A small network was shown many inputs. Here are its activations along a few directions, one row for each input.
Each table varies a few parts of the input and shows all the possible inputs, shuffled.
A made-up example of a description, with smaller parts first: one of 6 places along a line, together with either a single point or one of 9 places along a line or (one of 3 separate values, together with one of 5 places around a ring).
Shared parts are said once, and a part with two or three values counts as separate values.
In the rows, zero is written as 128.

Other details of the inputs shift rows strongly along two fixed directions, in all tables alike. That doesn't count.

Rows:
r1: [106 135 108 123 146  89 150 132 146 121 130 135]
r2: [120 110 147 106 106 142 112 127 125 135 119 122]
r3: [145 115 141 155 108 108 127 144 128 143 118 105]
r4: [ 97 126 101 103 171 116 130 125 148 114 134 157]
r5: [155 104 137 198 136 106 117 138 121 110 107 142]
r6: [171 106 130 177 130 113 119 153 126 124 118 133]
r7: [114 115 171 163  72 101 133 117 117 146  97  76]
r8: [181 115 163 226  90 174 107 106  89 120  95 122]
r9: [131 125 126 125 112 103 146 142 139 140 126 109]
r10: [103 131  98  58 157 124 130 132 147 114 153 155]
r11: [117 145 100  69 156 105 138 153 152 122 161 142]
r12: [170 111  76 186 217 103 127 159 144  76 132 218]
r13: [120 105 173 118  76 142 103 119 114 144 110  94]
r14: [ 41 199 128  41  79 116 165  76 130 167 155  45]
r15: [111 146 175 106  58 162 138  89  97 163 126  58]
r16: [ 76 148  95  24 150 115 141 127 156 130 160 138]
r17: [188 124 111 177 180 183 108 135 108 110 132 187]
r18: [180  93 151 194  96 122 125 147 117 124 103 119]
r19: [170 105 134 151 124 138 123 160 130 118 118 153]
r20: [144 159  68 149 200 157 134 134 137 111 139 197]
r21: [ 68 154  95  16 158 107 129 125 154 133 169 128]
r22: [116 103 153 149 115 127 111 113 122 124 108 119]
r23: [ 99 107 171 129  74 123 126  99 119 135 103  84]
r24: [122 129 154 102  93 115 123 141 128 144 133  91]
r25: [169 104 146 162 119 137 109 159 124 126 116 141]
r26: [206  84 142 204 132 156 103 172 119 111 101 175]
r27: [136 108 189 156  37 106 130 120 109 156 104  42]
r28: [ 71 132 129  77 119 104 140 102 139 126 136 103]
r29: [ 98 143  96 107 158  81 154 131 150 115 144 138]
r30: [128 158 101 104 172 162 130 123 125 138 151 153]
r31: [122 107 159 107  91 136 110 117 118 128 123 106]
r32: [124 166  70  83 199 158 149 129 141 123 163 183]
r33: [117 174  64 109 189 143 150 123 145 116 151 178]
r34: [128  92 177 169  88 130 102 107 108 124  97  99]
r35: [133 147 124 120 140 171 133 119 116 144 135 136]
r36: [ 86 124 137  97 123 107 129 103 133 121 132 108]
r37: [194 121 116 231 162 179 103 132 107 107 105 187]
r38: [118 155 134  96 122 156 136 103 112 144 147 106]
r39: [ 77 149 121  99 131  77 147 123 145 142 137  99]
r40: [118 157 138 143 106 146 124 100 110 142 126  97]
r41: [151 130  70 132 197 107 141 170 157 115 143 185]
r42: [154 109 156 137  89 130 124 146 122 129 119 113]
Description of these inputs: one of 6 places around a ring, together with either one of 2 separate values or one of 5 places around a ring.
The inputs of r7 and r39 match in every part but the place on the ring of 6. If r35 is changed in the same way as r7 into r39, which row does it become?
Answer: r30
The inputs of r21 and r2 match in every part but the place on the ring of 6. If r40 is changed in the same way as r21 into r2, which row does it become?
Answer: r20
A walk changes only the place on the ring of 6. It starts at r42 and steps to r19. List the rest of the walk in order.
Answer: r26, r25, r24, r11
Which other rows does r33 become when the choice among 2 separate values takes its other values? List them by row number.
Answer: r32
Which other rows does r17 become when the choice among 2 separate values takes its other values? List them by row number.
Answer: r40
List by row number the other rows that have the place on the ring of 6 in common with r36.
Answer: r8, r11, r12, r27, r31, r38

Rows:
r43: [153 137 108 147 151 160 113 126 119 115 127 166]
r44: [117 111 192 136  70 139 108 124 104 161 105  68]
r45: [128 144 181 142  51 168 125  91  99 149 117  62]
r46: [ 87 172  98  76 133 138 144 109 132 148 148 121]
r47: [186 102 125 190 142 142 111 168 130 118 109 177]
r48: [ 76 174 167  71  61 145 155  78 114 168 145  35]
r49: [ 74 127  97  37 141  99 141 136 165 120 151 132]
r50: [166 104 163 175  95 130 127 147 116 143 108 118]
r51: [170  71 145 157 110 132 107 149 124  93 112 150]
r52: [143 156  75 116 188 145 143 130 128 114 159 181]
r53: [131 121 158 184  92  86 131 116 115 144 115  65]
r54: [148 150 103 142 157 174 123 122 128 113 137 165]
r55: [136  95 177 133  56 108 139 132 123 149 102  72]
r56: [193  50 144 196 130 147 109 153 119  87  97 178]
r57: [138 107 140 198 127 101 143 127 123 107  99 141]
r58: [152 146  80 125 198 149 133 131 128 106 152 191]
r59: [143 114 131 140 153 144  99 154 126 124 123 154]
r60: [181  63 166 198 118 164  72 134 107 110  90 163]
r61: [ 81 173 117  66 134 139 154  95 130 150 151 100]
r62: [156 106 189 172  46 132 111 140 109 152  96  81]
r63: [122 149  76  74 217 116 118 166 152 108 172 186]
r64: [ 99 157 131  68 105  95 145 141 144 154 152  90]
r65: [115 161 112  92 134 138 132 112 123 133 148 125]
r66: [166 131  97 167 169 163 133 129 112 116 131 182]
r67: [102 151 163 123  76 168 141  87 110 160 118  72]
r68: [179 103  93 223 189 113 118 158 140  67 105 221]
r69: [ 59 127 118  29 115  95 152 123 157 137 148  98]
r70: [126 139 169 132  79 157 131  94 100 147 122  77]
r71: [ 87 152  81  22 161  72 168 150 172 130 170 128]
r72: [173  84 207 194  72 153  91 137  87 137  97  90]
r73: [136  96 112 103 149 114 130 147 144  97 140 159]
r74: [ 83 127 142  59 113 115 106 114 136 139 142 104]
r75: [149 143  65 134 216 159 132 135 134 108 141 212]
r76: [108 142 125 150 116  80 128 123 136 140 126  85]
r77: [159  68 199 177  78 151  89 114  95 132  91 107]
r78: [ 82 126 152  55 110 109 119 108 130 143 148  89]
r79: [161 114 124 161 142 130 128 159 134 131 119 158]
r80: [151 104 174 159  96 147  88 144 107 134 109 110]
r81: [175  98 165 238  90 104 106 129 107 125  95  93]
r82: [ 94 180  91  62 142 127 148 113 132 138 167 124]
r83: [ 86 173  96  63 156 130 155 105 132 144 158 124]
r84: [137 106 127 120 113 110 131 152 145 127 114 129]
r85: [144 129  81 177 199  88 138 143 144 113 137 160]
r86: [139  91 192 227  58 114 131 112 103 127  66  91]
r87: [163 134  79 157 196 168 115 137 128 103 128 211]
r88: [ 80 128 157  63  61  89 156 122 143 166 122  50]
r89: [193 120 116 191 164 179 108 133 112  97 121 186]
r90: [107 134 139 145 106  82 144 122 133 114 118 109]
r91: [114 143 142  93 102 101 146 140 134 154 144  91]
r92: [ 82 138 138 134  99  86 146 114 139 129 109 100]
r93: [132 117 117 101 119 101 133 155 150 124 128 130]
r94: [140 135 120 149 150 170 128 115 118 128 121 150]
r95: [164 126 106 175 155 169 127 127 110 122 119 175]
r96: [111 124 155 177  89  91 133 111 120 156 104  61]
r97: [142 103 125 117 158 130  93 136 132 105 137 166]
r98: [151 126  72 191 204  98 121 152 149 104 127 182]
r99: [126 167  61  97 189 144 136 132 139 114 160 186]
r100: [148 121  87  98 169  97 138 169 159 104 146 170]
r101: [ 83 123 136  66 130 119 117 114 137 143 138 115]
r102: [ 61 202  67  29 178 140 159 107 160 139 176 138]
r103: [ 71 149 144 104  96  67 166 107 136 134 130  76]
r104: [ 73 192  78  35 168 132 146 109 152 135 170 133]
r105: [120 128 137 108 146 129 120 142 126 137 138 126]
r106: [160  83 105 138 158 130 109 161 144  82 125 191]
r107: [134 131 161 155  86 173 116 101 105 143 103 102]
r108: [103 154 162 115  77 161 147  86 108 159 127  68]
What is each input in this table made of?
Answer: one of 6 places around a ring, together with either one of 2 separate values or one of 4 places along a line or one of 5 places around a ring
The inputs of r59 and r72 match in every part but the place on the ring of 6. If r60 is changed in the same way as r59 into r72, which row does it become?
Answer: r78
The inputs of r90 and r86 match in every part but the place on the ring of 6. If r81 is changed in the same way as r90 into r86, which row does it become?
Answer: r96
List by row number the other rows that have the place on the ring of 6 in common with r77.
Answer: r50, r55, r56, r57, r61, r66, r83, r85, r105, r108
A walk changes only the place on the ring of 6. It starts at r75 and steps to r83. List the rest of the walk in order.
Answer: r58, r65, r43, r87
Which other rows does r99 become when the place on the line of 4 takes its other values? List them by row number.
Answer: r43, r54, r104

Rows:
r109: [192 116  96 172 193 161  97 162 122 115 138 192]
r110: [162  84 186 167  66 172 109 136 103 136  82 117]
r111: [153  88 175 189  96 157  77 116  98 121  94 120]
r112: [163 128 134 134 112 148 133 127 116 127 140 119]
r113: [ 79 127 166  97  57 137 129  96 124 155 104  76]
r114: [ 50 164 127   4 131 106 130 123 143 157 172  87]
r115: [173 100 139 226 159 158  98 120 101 113 104 164]
r116: [119 144  78  48 191 123 145 141 153  97 178 180]
r117: [184 131 148 202 105 159 126 118  99 115 113 127]
r118: [ 93 112 168 114  83  48 125 138 144 151 117  55]
r119: [136 168  67 128 193 146 149 145 147 124 141 193]
r120: [149 132  95 160 182 137 141 114 126  90 136 177]
r121: [ 77 143 162 119  70 132 152  84 117 168 106  69]
r122: [116 114 105 109 138  45 151 156 154 107 141 129]
r123: [123 116 153 124  85 137 120  97 115 112 121 104]
r124: [ 56 141  96  49 136  42 169 153 185 141 143 103]
r125: [140 169  67 135 220 138 121 148 139 117 160 187]
r126: [139 129 143 126  88 157 134 130 119 160 113 105]
The inputs of r121 and r120 match in every part but one. If r110 is changed in the same way as r121 into r120, which row does it become?
Answer: r116
What is each input in this table made of?
Answer: one of 3 separate values, together with either a single point or one of 5 places around a ring
